These are the activations of a small neural network, seen along a few directions. Each row is one input.
In each table, some parts of the input vary, and every possible input appears once, in random order.
Descriptions start from the smaller parts, as in this example, which fits no table here: one of 6 places along a line, together with either a single point or one of 9 places around a ring or (one of 3 separate values, together with one of 5 places around a ring).
Shared parts are said once, and a part with two or three values counts as separate values.
In the rows, zero is written as 128.

Other details of the inputs shift rows strongly along two fixed directions, in all tables alike. That doesn't count.

Table:
x1: [145 141  87 108  90  98 114 106 113 112 221]
x2: [128 152  67  98 130 112 119 109 111  66 222]
x3: [104 119 136 192 101 115 151 145 140 205  54]
x4: [111 200 114  92 168 142 105  91 207 158 120]
x5: [162 155 165  90 189 149  98 103 209 110  90]
x6: [144  69 143 192  78 137 194 155  29 100 137]
x7: [139 126 105 114  77  93  99 129 127  88 208]
x8: [161 172 168  61 194 129  85 106 188 132  62]
x9: [131 155  73  92 114 116 119  97 108  93 235]
x10: [163 104 137  90 124 132 107 123 115  40 208]
x11: [ 93 129 132 184 104 130 159 132 134 222  68]
x12: [108 147  88  99 102 127 120 114 111  98 227]
x13: [186 109 121  79 137 131 108 117 118  58 191]
x14: [108  78 172 155 143 163 151 167 120 179  39]
x15: [121  57 148 173  68 134 180 166  10 109 131]
x16: [126 177 116 100 181 112  75 113 202 142  97]
x17: [144  40 129 194  72 151 198 159  27 109 140]
x18: [122 109 174 171 132 148 170 145 102 173  22]
x19: [ 73 121 143 168 110 130 144 146 139 234  61]
x20: [123 150  74 122 115 125 135 110 115  67 208]
x21: [148 163 181  70 186 140  85 125 197 113  88]
x22: [169 171 169  64 200 129  84 107 196 113  91]
x23: [101 117 136 176 120 104 139 147 139 224  44]
x24: [ 69  86  88 185  80 129 181 161  40 126 165]
x25: [147 146  86 127 107 110 109 114 130  62 200]
x26: [158 150 168  77 208 139  88 106 204 132  75]
x27: [ 72 110 134 183 127 129 136 162 127 192  53]
Description of these inputs: one of 3 separate values, together with either one of 4 places along a line or one of 5 places around a ring.
- The inputs of x14 and x17 match in every part but the choice among 3 separate values. If x27 is changed in the same way as x14 into x17, which row does it become? => x25
- Change only the place on the line of 4 in x13. List by row number the other rows that result. => x8, x22, x26

Table:
x28: [151 179 134  94 203 164 116  95 211 135  68]
x29: [ 97 153 137 187 136 146 179 116 138 210  43]
x30: [129 128 161 181 126 106 152 137 130 204  25]
x31: [135 113 113 163 102 153 185 128  65 100 140]
x32: [157 153 167  52 202 155  97 106 186 154  75]
x33: [146  95 163 171 151 130 149 147 122 182   7]
x34: [127  78 143 166 101 117 139 169  68  74 133]
x35: [139 148 104  93 164 154 107 112 161  31 199]
x36: [101 101  90 182  66 131 157 138 110 137 172]
x37: [136 134 145  46 151 142  90 128 132  45 203]
x38: [131 108 135 138  85 123 166 124  55 148 165]
x39: [203 147 131  76 130 105  91 109 134  39 168]
x40: [140  88 145 119 101 143 165 138  44 117 146]
x41: [148 173 156  69 186 134  98  92 198 182  98]
x42: [ 68 122  43 159 118  97 148 140  57 144 173]
x43: [105 139 128 191 147 148 180 114 145 216  45]
x44: [ 99  93 131 139  55 121 136 151  81 152 177]
x45: [108  60 141 132 120 151 153 161  57 102 163]
x46: [100 181 148  97 202 167 104 120 215 110  79]
x47: [ 93 116 101 181  56 129 154 138 103 135 168]
x48: [ 93 195  46  76 146  88  85 106 130  89 213]
x49: [138 113 152 185 136 108 150 133 135 208  28]
x50: [142 158 145 107 145 100  56 126 240 162  82]
x51: [163 153 118  93  85  82  61 124 174  73 197]
x52: [172 123 129  89 152 112  74 130 153  24 179]
x53: [108  77 122 144  63 123 136 148  82 155 183]
- What is each input in this table made of? => one of 2 separate values, together with either a single point or (one of 3 separate values, together with one of 4 places along a line)
- The inputs of x31 and x28 match in every part but the choice among 2 separate values. If x40 is changed in the same way as x31 into x28, which row does it become? => x32
- Change only the choice among 3 separate values in x45. List by row number the other rows that result. => x35, x52

Table:
x54: [108  70 144 187  87 136 172 166  68 142 105]
x55: [ 95 120 162 151 127 127 133 145 142 210  54]
x56: [153 166 138  81 188 144  98  97 194 116 108]
x57: [ 92 121 156 167 127 129 132 150 152 195  49]
x58: [159 127 104 135  80 105 126 116 104  69 210]
x59: [ 85  77 115 183 108 135 175 160  59 157 121]
x60: [129 135 106  93 120 124 119 123 100  78 209]
x61: [127 111 156 160 145 141 151 138 143 190  41]
x62: [165 127 104 121  96 105 116 109 120  85 205]
x63: [137 191 122  80 160 122  90  97 197 144 119]
x64: [120 180 127  71 160 123  78 109 198 143 124]
x65: [171 117 114 127  91 121 136 122  95  54 200]
x66: [107 119 149 147 134 125 120 141 158 190  73]
x67: [ 94 149 132 123 163 140 121 134 160 143  93]
x68: [140 175 113  85 180 130 100  99 185 113 136]
x69: [123  81 145 152  91 131 158 154  71 140 128]
x70: [143 108 123 133 109 139 158 123  70  99 163]
x71: [ 76 130 133 164 133 134 137 148 147 195  54]
x72: [136 187 109  95 152 120  92  99 196 115 133]
x73: [174 126 123 101 103 120 127 112 103  73 195]
x74: [137 125 149 108 149 134 108 132 166 138 104]
x75: [104 141 121 124 145 127 109 131 166 168 101]
x76: [128 109 161 169 143 120 143 150 121 181  22]
x77: [131 115  89 153  93 115 146 125  92 121 172]
x78: [138 184 122  74 175 130 102  96 176 116 138]
x79: [157 120 107 125 108 135 142 118  86  48 200]
x80: [142 142 133  80 166 142  95 115 165  94 147]
x81: [142  81 130 146  94 105 131 154  66  91 150]
x82: [ 99  74 143 168 103 149 176 157  50 151 110]
x83: [140 111 113 115 107 136 129 130  88  47 206]
x84: [129 188 122  90 184 133 101 100 197 114 113]
x85: [117  89 133 191  75 118 176 144  63 176 112]
- The inputs of x60 and x78 match in every part but one. If x54 is changed in the same way as x60 into x78, which row does it become? => x65
- What is each input in this table made of? => one of 2 separate values, together with either a single point or (one of 3 separate values, together with one of 5 places around a ring)

Table:
x86: [120 206 111  93 193 103  76  93 246 144  99]
x87: [147 120 134  67 151 132  99 127 122  93 180]
x88: [108  62 121 174 112 134 149 164  61 109 116]
x89: [151  98 118 189 131 172 230 117  25 102 115]
x90: [ 98  98  98 178  80 116 173 129  48 176 158]
x91: [132 121 191 121 154 126 126 140 146 194  41]
x92: [105 148 106  92 120 145 112 119 142  80 189]
x93: [113 155 104  71 136 128 111 118 117 101 190]
x94: [128 137 150 156 121 139 129 127 181 203  42]
x95: [128 151  97 124 105 120 121 103 150 106 208]
x96: [171 133 163  96 118 127  97 124 158  77 169]
x97: [114 165  94 104 146 122 101 134 139  75 174]
x98: [132 141 149 134 132 123 128 123 152 221  40]
x99: [130 142 135 164 138 110 124 134 170 187  28]
x100: [136  67 144 191  83 108 158 161  55 108 115]
x101: [137 105 132  94 129 144 114 135 137  71 186]
- What is each input in this table made of? => either a single point or (one of 3 separate values, together with one of 5 places around a ring)
- Change only the choice among 3 separate values in x87. List by row number the other rows that result. => x88, x101
- Change only the choice among 3 separate values in x93. List by row number the other rows that result. => x92, x97
